A small network was shown many inputs. Here are its activations along a few directions, one row for each input.
In each table, some parts of the input vary, and every possible input appears once, in random order.
A made-up example of a description, with smaller parts first: one of 8 places around a ring, together with either a single point or one of 11 places along a line or (one of 2 separate values, together with one of 6 places along a line).
Shared parts are said once, and a part with two or three values counts as separate values.

Other details of the inputs shift rows strongly along three fixed directions, in all tables alike. That doesn't count.

Table:
row 1: [  0   4  26 -49   9  -7  33  47 -32  32  24   0]
row 2: [  6  45 -10  49  16  19  16 -54 -45  -8  -4 -18]
row 3: [-21 -37   2 -33 -13  16 -21  43  14 -23   7  10]
row 4: [-23 -27 -19 -14 -37  29 -53  24  41 -16   0  13]
row 5: [ 11   2 -18  38 -71  43 -14 -69  67  16  -3   1]
row 6: [ 32  22  14  42  -2   6  32 -45 -16   2  -4 -12]
row 7: [-11  -3 -14  24   6  19 -33   5  10 -19  -8  12]
row 8: [-21 -15   9 -24  31  -6 -15  40 -17  -6 -10  14]
row 9: [ 22  79 -14  38  30 -39  49 -62   0  -4   7 -30]
row 10: [ -3  15  -9  32 -25  19  -3 -71   4  19 -14 -11]
row 11: [ -9 -35   8 -17 -15   0  -8  17  18  -4 -10   6]
row 12: [-14  14 -28  41  15  33 -48 -18  -7 -49 -21  11]
row 13: [ -1 -18   3 -36 -48  20   5  21  38  24  16   3]
row 14: [ 17  12   2 -50  30 -50  35  18  11  37  38 -26]
row 15: [  7 -12   9 -27 -88   4  13 -31  22  67  25  -5]
row 16: [ 21  48   4  58  26  -6  43 -70 -55  19 -17 -23]
row 17: [-12 -40  39 -83 -18 -14  37  66   3  39  24 -11]
row 18: [-17  -6  -1   8  78 -14 -26  65 -60 -53 -16  27]
row 19: [  0  12 -46  43  50   3 -51 -63  39 -79 -16   2]
row 20: [  8  -9  -2  -8 -69  12  -9 -23  31  38   9   7]
row 21: [-23  -3  -1 -28  52   5 -19  52 -51 -36  -6  26]
row 22: [ -9 -21  10 -16  50 -19 -20  67 -26 -25 -23  16]
row 23: [ 22 -11  14 -19 -83   3  14 -14  40  65  22  -9]
row 24: [ 13   7  31 -19  16 -32  50  27 -68  36  24 -16]
row 25: [ 34  51   7 -19  23 -51  77 -60 -31  60  45 -52]
row 26: [ -3  18  -4  28  86   5 -12  33 -45 -47 -22  30]
row 27: [ 21  42  15  13  46   2  46   8 -47  10   4  -8]
row 28: [-37 -29 -13 -65  -7 -32 -31  40  56 -48  15  15]
row 29: [  9 -18  42 -73 -13 -36  48  59 -44  60  35  -3]
row 30: [-24 -53  18 -54 -14  -2  -7  67  13  -2  21  13]
row 31: [-10  13   8  13  66  -6   0  34 -55 -23  -2  10]
row 32: [  2  48 -27  11 -47 -21   9 -81  51  12  15 -23]
row 33: [  5   9   6  25  24   4  22   6 -14  -4   3  -4]
row 34: [  0  -5  -2   6 -44   2   1 -26  -5  29  13  -8]
row 35: [ -7 -15   3  -2  48 -14 -22  68 -34 -34  -9  17]
row 36: [ 22  49 -13  62 -27  30  22 -90  17  25 -18 -31]
row 37: [-31 -40   0 -38  10   2 -42  63  20 -13 -12  24]
row 38: [  5 -29   5  -9 -84  12   7 -22  46  35  19 -11]
row 39: [-25 -35 -17  -3  -3  22 -51  21  42 -32 -25  23]
row 40: [-24 -36 -20 -10 -33  14 -62   7  37 -13 -24  23]
row 41: [-11  32 -13 -28   3 -44  18 -22  -1  -2  21 -14]
row 42: [ 22  -4  55 -48  18 -45  93  59 -39  69  25 -25]
row 43: [ -5  33 -12  36  35  17   2 -42 -40 -21 -27  -9]
row 44: [ -7 -17 -20   5 -73  40 -24 -39  73  12 -12  -7]
row 45: [ -3  16 -39   8  46 -18 -42 -31  20 -38  -2  -2]
row 46: [-27 -42 -15 -16  -2   8 -64  45  29 -30 -28  30]
row 47: [ 35  46 -10  70 -28  21  18 -82   9  23  -9 -12]
row 48: [ 14  39  17  11  27  -1  49 -20 -43  28  -3 -26]
row 49: [-17 -17  -8  -5  19  27 -37  27   6 -53 -14  26]
row 50: [  0 -44  13 -40 -79   9  -3   9  50  33  19   8]
row 51: [ 13  -2  20  14  23  -9  23  -1 -22  -7 -15 -10]
row 52: [  0 -20 -16  12 -93  22 -41 -41  52  24   4  -4]
row 53: [  7 -25  -3   4 -59  11 -13  -4  41  14   6  -4]
row 54: [ -5  36 -24  73  73  24 -36 -26 -38 -67 -39  29]
row 55: [ 28   8  44 -35  -5 -30  63  27 -42  65  30 -13]
row 56: [-11 -15  -1  17   6  18 -17 -16  16 -25 -21   4]
row 57: [ -4   3 -47  20  57  -7 -51 -19  41 -67 -12   6]
row 58: [-13  28 -21  55  81  17 -35 -16 -58 -69 -34  31]
row 59: [ -8  19   6  21  64  -6  12  11 -71 -21  -2   5]
row 60: [  2  28 -46  30 -74   5 -21 -96 106 -16   2 -15]
row 61: [ 41  30  24  30  16 -10  59 -15 -31  24   5 -16]
row 62: [-31 -51  -5 -42 -18  -3 -55  40   6 -10 -15  21]
row 63: [ 27   7  40   1  21 -26  67  18 -49  22  21 -23]
row 64: [-16 -40  -1 -32 -18  -4 -32  62  16   0   6  18]
row 65: [-10 -37 -10 -14 -17  14 -40  39  33 -22  -9  32]
row 66: [  5   9 -18  55  37  11 -14  -1 -17 -48 -24  10]
row 67: [ 25  31  14  32   9 -10  36 -38 -32  31 -12 -24]
row 68: [ -9 -51  21 -57 -12 -19  -4  75  15  15   2   6]
row 69: [ 21   3  47 -34   0 -17  79  19 -26  54  35 -15]
row 70: [  1   2 -13  19 -31  29  -2 -18  26  -2   2 -10]
Each input here is: one of 5 places along a line, together with either one of 2 separate values or (one of 3 separate values, together with one of 4 places along a line).
The inputs of row 32 and row 9 match in every part but the place on the line of 5. If row 67 is changed in the same way as row 32 into row 9, which row does it become?
Answer: row 22
Which other rows does row 57 become when the choice among 2 separate values takes its other values? List them by row number.
Answer: row 60
Which other rows does row 37 become when the place on the line of 5 takes its other values? List them by row number.
Answer: row 8, row 10, row 39, row 56
Which other rows does row 5 become when the choice among 3 separate values takes its other values? List them by row number.
Answer: row 33, row 39
Which other rows does row 61 become when the place on the line of 4 takes its other values? List them by row number.
Answer: row 5, row 13, row 65
Which other rows does row 48 become when the choice among 3 separate values takes its other values? List them by row number.
Answer: row 1, row 12

Table:
row 71: [  5  20 -15  -4   6 -28   6 -49  13 -10   9 -21]
row 72: [ 28  23  18  15  30 -18  40  -8 -32  20   5  -5]
row 73: [  16  -27   13  -11 -101   16    7  -17   51   65   20  -19]
row 74: [-28 -41  13 -46 -22   6  -7  42   9   7   4   6]
row 75: [ 18   4  -5  46 -14  21   3 -35  13   7 -16 -15]
row 76: [-22 -40   0 -18  12 -11 -43  66  -5 -40 -13  36]
row 77: [-24 -24 -37 -26 -28 -11 -66 -28  61 -47   0   6]
row 78: [ 15  41  11  20  37   1  45 -17 -46  18  -7 -20]
row 79: [  7 -11   2   5 -10  -2 -12  22  -1   4  -1   9]
row 80: [ -8   0   8 -14 -44   1   7  -3  -3  24  13   2]
row 81: [-31 -20 -15  -6 -10  21 -48   4  23 -34 -27  21]
row 82: [  2  38   1  29  21  -4  16 -28 -32  -6 -15   0]
row 83: [  4  42 -23  66  26  24 -19 -38 -35 -34 -22   8]
row 84: [ -5   6  24 -44  61 -25  26  65 -63   4  15  15]
row 85: [-12 -12  -9  11  29 -10 -37  26  -3 -47 -32  28]
row 86: [ -7  16 -55  38 -21   6 -56 -80  58 -25 -13  -5]
row 87: [-13 -28   4 -85 -18 -46   5  40  28  30  39  -9]
row 88: [ 33  12  26   2 -25 -14  51 -16 -16  57  30 -14]
row 89: [-25 -45 -15 -30 -73  36 -43   9  55  13   0   6]
row 90: [-11 -12   6 -72  -4 -44  16  39  19  44  36 -15]
row 91: [ 11  30  -5  50   1  29  11 -40 -29  -2  -8 -13]
row 92: [ 30   2  25 -12 -21  -8  52 -19   4  60  18 -23]
row 93: [-12  -8   3 -38 -11  -4  -6  40  -6  17   7  10]
row 94: [ 16  43  13 -19   7 -35  59 -27  -4  62  34 -42]
row 95: [-11   1  -1  21 -18  21  -9 -19  -8 -10  -8   0]
row 96: [ 15  30   8  16  -6   7  29 -29 -34  27  18  -6]
row 97: [ 18  -7  12  13  12   4  25  -9  -6  14   2 -11]
row 98: [  2 -15  35 -15  65 -30  42  64 -54  -7  -6  -4]
row 99: [-13   8 -12  -3  46  20  -6  31  43 -66 -10  14]
row 100: [  6  13 -23   1 -34  -2   5  -3  56 -21  35   1]
row 101: [  1  -1   0   7 -13  24   8 -27   1  15   4  -8]
row 102: [-21  -9 -12  17  51  26 -44  25 -38 -61 -18  30]
row 103: [ 20  28   5  73  29   4  20 -41 -36 -24 -25  -9]
row 104: [  7 -27   4   4 -39  18 -14  -9  23  11   8   4]
row 105: [-14  -5  13 -30  60  -5   2  48 -41 -15  -4  15]
row 106: [  1   2  -8  21  54  -6 -29  35 -23 -41 -29  23]
row 107: [  8   6 -14  47 -25  17 -14 -59  33  -9 -31  -4]
row 108: [ -6 -34   2 -28  -7   2 -24  44  24   1 -12  10]
What do these inputs look like to the network?
Answer: either one of 2 separate values or one of 6 places along a line or (one of 5 places around a ring, together with one of 6 places around a ring)
A walk changes only the place on the line of 6. It starts at row 94 and steps to row 90. List the rest of the walk in order.
Answer: row 86, row 87, row 71, row 77
